These are the activations of a small neural network, seen along a few directions. Each row is one input.
In each table, some parts of the input vary, and every possible input appears once, in random order.
Descriptions start from the smaller parts, as in this example, which fits no table here: one of 8 places around a ring, together with either a single point or one of 9 places around a ring or (one of 3 separate values, together with one of 6 places along a line).
Shared parts are said once, and a part with two or three values counts as separate values.

Other details of the inputs shift rows strongly along two fixed directions, in all tables alike. That doesn't count.

Rows:
x1: [  8  -4 -20 -14   0   5   2  -9 -12   2  12]
x2: [-21 -39  -3 -22  -9   0   9   2  51  39 -17]
x3: [ 10   0 -25 -16   7   9  -4 -10   0  -6   7]
x4: [ 10  10  16 -13 -13   2  12  -3  -3  -4   6]
x5: [-45 -18  11 -30  -4  -4  -4  22  40  28 -12]
x6: [ 17  14   6 -18   1   7  11   3 -10  -2   0]
x7: [ 16  10  13 -10   0  12  10   3   0  -8  10]
x8: [-32 -29  23 -26  22 -11  12  29  40  28  -6]
x9: [-30 -30  -2 -25  11   8   9   4  42  52   2]
x10: [  7  12  17 -15 -20  -5   6  -9   5  -7   1]
x11: [  1  -9 -11  -9 -13   1   3 -15  -5   0  18]
x12: [  6  -8  11  -9   9  -9   4  16  -3 -27  14]
x13: [ 11  13 -11 -21   8  14 -10  -5  -1  -9   4]
x14: [ 11  -2  -7  61   3   7 -17 -14 -20  -4 -15]
x15: [-18  16   9  48  -4  -7 -26   2 -33  -9 -11]
x16: [ 11  33   9  43  18  11 -18 -10 -28 -10 -33]
x17: [ 16  16  15 -10  -4  -2  10  -1   0   2  13]
x18: [ -3  10   0  -8  -5 -11  -6  14  -4  -5  23]
x19: [ -9  26  -5  40  16   3 -32   6 -29 -16 -21]
x20: [ 20  -8 -13   1 -10  -8   4  -7   5   5  16]
x21: [ -2   5  -2  -7  -1   2  -7  18  -5 -16  20]
x22: [ 22 -10 -21  -7  -5   1   5  -3  -5   1   3]
x23: [  7  -9 -14  -6  -1  10   1 -10  -2  -4  21]
x24: [-39 -12  15  42   2  -2   5  -5  24  34 -48]
x25: [ 15   3 -13  -5  -2  -1  23   3  -4  -4   2]
x26: [-34 -12  14  43  19   3   9   5  25  49 -36]
x27: [  8  21 -10  53  15   4  -6 -10 -20 -11 -31]
x28: [ -4  -4  14 -15 -10 -25   2   4   1 -26   4]
x29: [ 25  -5 -26  -8   3   4  -2  -4   5  -8  -2]
x30: [ -1  -7 -11 -10 -21  -6  -1 -21   2  -3  12]
x31: [  9   2   0 -17  18 -10  -2  15  -4 -29  -3]
x32: [ 15 -15 -12  -2 -18  -4   5  -9   2  -1  10]
x33: [ -1   6   3 -16 -21  -2  -6 -16   2  -6   9]
x34: [ 8  5  0 -9  0 14 -5 -5 -3 -7 19]
x35: [  8  -2  -3  -1 -15  -6  24  -3   3  -7   8]
x36: [  8   8  -7 -19   1  10  -3  -4 -12   1  10]
x37: [ -1  -8  14 -11  -3 -19   6  11  -6 -21   9]
x38: [ -2   8  -8 -19   0  -2  -5  19 -13  -9  12]
x39: [ -7  17  10  48  -4   6 -23 -21 -32  -1 -12]
x40: [-39  -4  20  32  21  14 -19  -3  15  51 -29]
x41: [ 15   0  -6   4  -3   3  21   2   5 -12  12]
x42: [  5  -4   5 -16  10 -12   5  17 -13 -19   2]
Each input here is: one of 6 places along a line, together with either one of 2 separate values or one of 5 places around a ring.
Q: The inputs of x12 and x42 match in every part but the place on the line of 6. If x7 is changed in the same way as x12 into x42, which row does it become?
A: x6
Q: The inputs of x4 and x16 match in every part but the place on the line of 6. If x15 is changed in the same way as x4 into x16, which row does it become?
A: x19
Q: Start at x29 and move only the place on the line of 6, one step at a time. The first step leads to x22. Which rows follow, in order?
A: x14, x20, x32, x2

Rows:
x43: [-27 -34  -1 -22   4   5  12   6  37  41   0]
x44: [ 24  15  -7   6  -6   5  -3 -16 -10 -17  10]
x45: [  7   7  -1  -1 -14  -6  -6 -11 -21 -21  13]
x46: [ 14  15   9   7  -6  -6   2   4 -14 -24  17]
x47: [-21   0   5  29  14  11 -18  -6 -10  14 -27]
x48: [ 18   5 -13  12 -14 -12  10 -12 -14 -12  12]
x49: [-24   0  15  26   8  -3 -19   2 -11  14 -20]
x50: [  9  -8 -12 -52 -21  -5  20   3  31  -2  23]
x51: [-28 -17   4 -25  19  11   2  24  32  27  -2]
x52: [-16   4   2  30  11   7  -8  -4  -8  11 -34]
x53: [ 13  -9  -2 -51 -17   0  19   0  31   0  27]
x54: [ 17  17  -7  -3  -2  -7  -2   0 -22 -19   5]
x55: [ 20   0 -19   4  -5   0  -1 -12 -18 -10  20]
x56: [ 17  10 -16  -1 -10   4 -12 -13 -11 -16  15]
x57: [ -8  -5  -8  38   8   8  -3  -4  -5  22 -27]
x58: [  7  -8  -8 -61  -1  -1   8  13  14  -3  28]
x59: [ 28   5 -10  11  -6   4   5 -12 -17 -10  12]
x60: [ 19  12   0  -1  -2   4   2 -11 -17 -19   6]
x61: [-20   5  13  28   6  -7 -10   4  -9  13 -28]
x62: [ 16  14  11   0  -7  -9  -1  -4 -19 -19  11]
x63: [ 15  10   7   0 -12  -4   4 -11 -16 -21   9]
x64: [ 11  13  -3   1 -15 -10   4  -8 -18 -22   4]
x65: [-17 -14  14  34  13  -9 -12   5   1  -1 -30]
x66: [-11  -8  10  39   7   2   1 -11   0  23 -18]
x67: [-24 -10   2 -18  17   8   9  26  31  25 -12]
x68: [  5  11   2   4  -8  -8  -7   6 -17 -24  22]
x69: [-12   6  -5  34   6   9 -13  -8   2  16 -30]
x70: [-19 -16  13 -29  20  10   8  16  31  32 -13]
x71: [-22   6  11  34   8  -3  -6  12  -3   8 -21]
x72: [ 13 -20  -8 -51   5  -7  14  15  24 -18  16]
x73: [ 19  18   1   4   3   1   1   3 -16 -24  15]
x74: [-27 -23   2 -26  -2   8   1   5  42  33  -3]
Q: The inputs of x62 and x70 match in every part but one. If x74 is changed in the same way as x62 into x70, which row does it become?
A: x56
Q: What do these inputs look like to the network?
A: one of 2 separate values, together with either a single point or (one of 3 separate values, together with one of 5 places along a line)
Q: Which other rows does x60 become when the place on the line of 5 takes its other values? List them by row number.
A: x44, x59, x70, x73

Rows:
x75: [ 11   4   3  -1   1  -6   1   0 -13 -23   7]
x76: [-32  -8   7  11   6   9 -13  -2   8  27 -18]
x77: [-20   4   3  25  13   2 -16   8 -11   5 -19]
x78: [ -6   0  -1  31   5   6  -5 -10  -4  10 -28]
x79: [ 13   3   5  -3   2  -8  -2  -1 -14 -19   6]
x80: [ 13  12   8  -7  -3  -6   4   2 -13 -13   6]
x81: [  5 -16  -8 -40  -7   4  22   6  35   8   7]
x82: [-17 -23   1 -18   9   9   9   5  34  37 -23]
x83: [ -6  -4   2  30   9   2  -2  -8  -6  19 -19]
x84: [-12   0  -4  30  13  12  -9  -7  -7  17 -17]
x85: [  1   1   0  -6  -5 -10   7  12   2 -13   6]
x86: [ 16   5  -6   5 -10  -2  -3  -7 -10  -9  14]
x87: [ -7 -14   0 -44  -9  -2   9   4  30  13  18]
x88: [ -8  -3   6  38  -1   3  -6  -5  -3   9 -15]
x89: [-10   0  13  33  13  -1  -9   1  -5  -3 -19]
x90: [-16  -3   8  15   8  -6  -5  11  -2   9 -19]
x91: [ -6 -16   1 -43 -11  -5  12   3  24  12  14]
x92: [ 15   2 -10   2  -5  -2  10 -10  -9  -8  10]
x93: [-24 -18  -4 -16  13  18   2   6  32  35 -21]
x94: [  6   9  -3   0 -13  -4 -10 -10 -11 -11  14]
x95: [-19  -1  11  32  -3  -3  -9  -9   0  10 -17]
x96: [ 11  14   7   0  -5  -5   6   4  -8 -18   8]
x97: [  9  13   6  -4  -4  -4   7   2 -12 -17   7]
x98: [ 15   8   2  -5   2  -7  -4   0 -11 -23  13]
x99: [-13 -13   7  17   4   4  -4  -1   5  25 -17]
x100: [ -4 -14  -1 -52   6   7   9  16  22   0  16]
x101: [  7  10  -5  -3  -2  -8  -6   7 -12 -18  10]
x102: [ 19   8 -12  -2  -7  -1   0 -10  -4 -10   5]
x103: [  9  11  -3  -2  -3 -12  -3   6 -12 -18  10]
x104: [ 17   7 -13   4  -3   2   1  -9 -10  -8  14]
x105: [  5  15   2  -9   0   3  -1   4 -12 -13   9]
x106: [ 10   4 -10  -1  -8   5  -4  -6 -14 -10  15]
x107: [  7   7  -3   1  -5 -12   2   5 -15 -22   7]
x108: [  5   4  -1   0 -15  -8   0 -12 -10 -13  11]
x109: [ 18   6 -11   3  -3  -2   4  -9  -7  -6  13]
x110: [  5 -11 -13 -42  -3   8  11   5  29  10   8]
x111: [-14  12  14  24  12   5 -12   4  -8   8 -19]
x112: [ 15   6  -8   4  -9   1  -6  -7 -12 -10  15]
x113: [-12   3  11  28  16   4 -18   2  -9   2 -19]
x114: [ 16   3  -9   5  -7  -2  11  -8  -3 -10  12]
x115: [  1   3   7 -28   2   0   9  12  14   3   9]
x116: [-24 -27   5 -12   5  10  10   9  33  36 -12]
Q: The inputs of x108 and x94 match in every part but one. If x97 is changed in the same way as x108 into x94, which row does it become?
A: x111
Q: The inputs of x92 and x109 match in every part but one. If x107 is changed in the same way as x92 into x109, which row does it become?
A: x103
Q: What do these inputs look like to the network?
A: one of 6 places along a line, together with either one of 3 separate values or one of 4 places along a line
Q: Which other rows does x111 become when the choice among 3 separate values takes its other values? List them by row number.
A: x101, x113
Q: Start at x88 and move only the place on the line of 6, one step at a time. The first step leads to x116. Which rows follow, in order?
A: x99, x86, x112, x106
